Here are a small network's activations along a few directions, averaged over the inputs that share one value of a field.
Values that are neighbours, or in one group, have similar rows; names and order tell nothing.
(in the rows, 128 means zero)

Field G:
g9: [156  65 151 158  80 122  94 121 188  73]
g3: [165 101 138  84  86 176 127 124 138 187]
g4: [112 177 143 111 167 156 165  93  84 136]
g10: [ 15 149  46 166 152  68 115 144 131 155]
g12: [198  83 141 102  70 141 117 136 170 144]
g2: [ 33 133  82 148 142 118 155 116 116 184]
g5: [209 120 181  86 122 147 123 122 138  79]
g8: [ 93 177  87 156 180 118 136 135 103 105]
g7: [ 61 168  88 177 182  41  97 176  94  84]
g6: [222 100 178 165 122 105  87 148 160  57]
g11: [ 88 131 123 102 100 176 173 108 130 184]
g1: [184 132 179  81 133 167 147 112  84 147]
The values of G form a 2 by 6 grid.
- Fewest steps between g8 and g6? => 4
- Name the neighbours of g1, in listed order. => g3, g4, g5
- Name the neighbours of g10, in listed order. => g2, g7
Each value of G is a pair of two hidden parts, and every pair occurs once (2 first parts, 6 second parts).
- g4 and g1 share the first part; g4 and g11 share the second. Which value has the first part of g11 and the second part of g1? => g3
- g8 and g6 share the first part; g8 and g2 share the second. Which value has the first part of g2 and the second part of g6? => g9

Field W:
w12: [ 60 114  51 147  99  90 144 128 139 205]
w9: [227 108 182  63  99 171 127 126 145 143]
w10: [144  57 166 156  92 151  80 134 163 101]
w11: [132 162 124 146 139 115 138 108  80  59]
w5: [237 101 198 125 116 123  86 147 134  76]
w3: [139 107 113 151 140 148 120 125 190 102]
w7: [ 79 152  53 131 109  38  78 173 145 118]
w6: [ 40 188  82 144 167 127 167 146  90 149]
w8: [ 89 167 132 181 205  68 130 137  89  98]
w4: [113 114 137  74 125 173 146 108 109 179]
w2: [115 167 114 114 150 154 165  87  86 153]
w1: [160  98 185 103  94 179 154 117 165 152]
The values of W form a 2 by 6 grid.
- Name the neighbours of w6, in listed order. => w12, w8, w2
- Name the neighbours of w1, in listed order. => w9, w10, w4
Each value of W is a pair of two hidden parts, and every pair occurs once (2 first parts, 6 second parts).
- w6 and w2 share the first part; w6 and w8 share the second. Which value has the first part of w8 and the second part of w2? => w11
- w10 and w3 share the first part; w10 and w1 share the second. Which value has the first part of w1 and the second part of w3? => w4

Field F:
f2: [ 77 179 100 117 156 137 168 113  78 177]
f1: [229 102 202  99 112 168 120 121 138  84]
f3: [ 92 127 120 135 139 136 147 120 117 154]
f6: [117 122  98 129  99 127 122 129 149 140]
f4: [172  86 158  97  90 142 111 133 157 141]
f5: [ 80 152  90 191 171  59 100 151 128  72]
The values of F form a line.
- Name the neighbours of f2, in listed order. => f3, f5

Field L:
l5: [207  92 178  95  95 146 106 133 154 109]
l4: [203  91 175 149 119 101  77 148 152  46]
l3: [ 28 168  43 190 160  51 114 148 114 125]
l1: [102 145 129 100 143 178 177 104 116 175]
l6: [155  93 158  92  95 192 153 107 147 165]
l2: [ 73 179  85 142 156 100 141 128  84 149]
The values of L form a line.
- Name the neighbours of l1, in listed order. => l6, l2
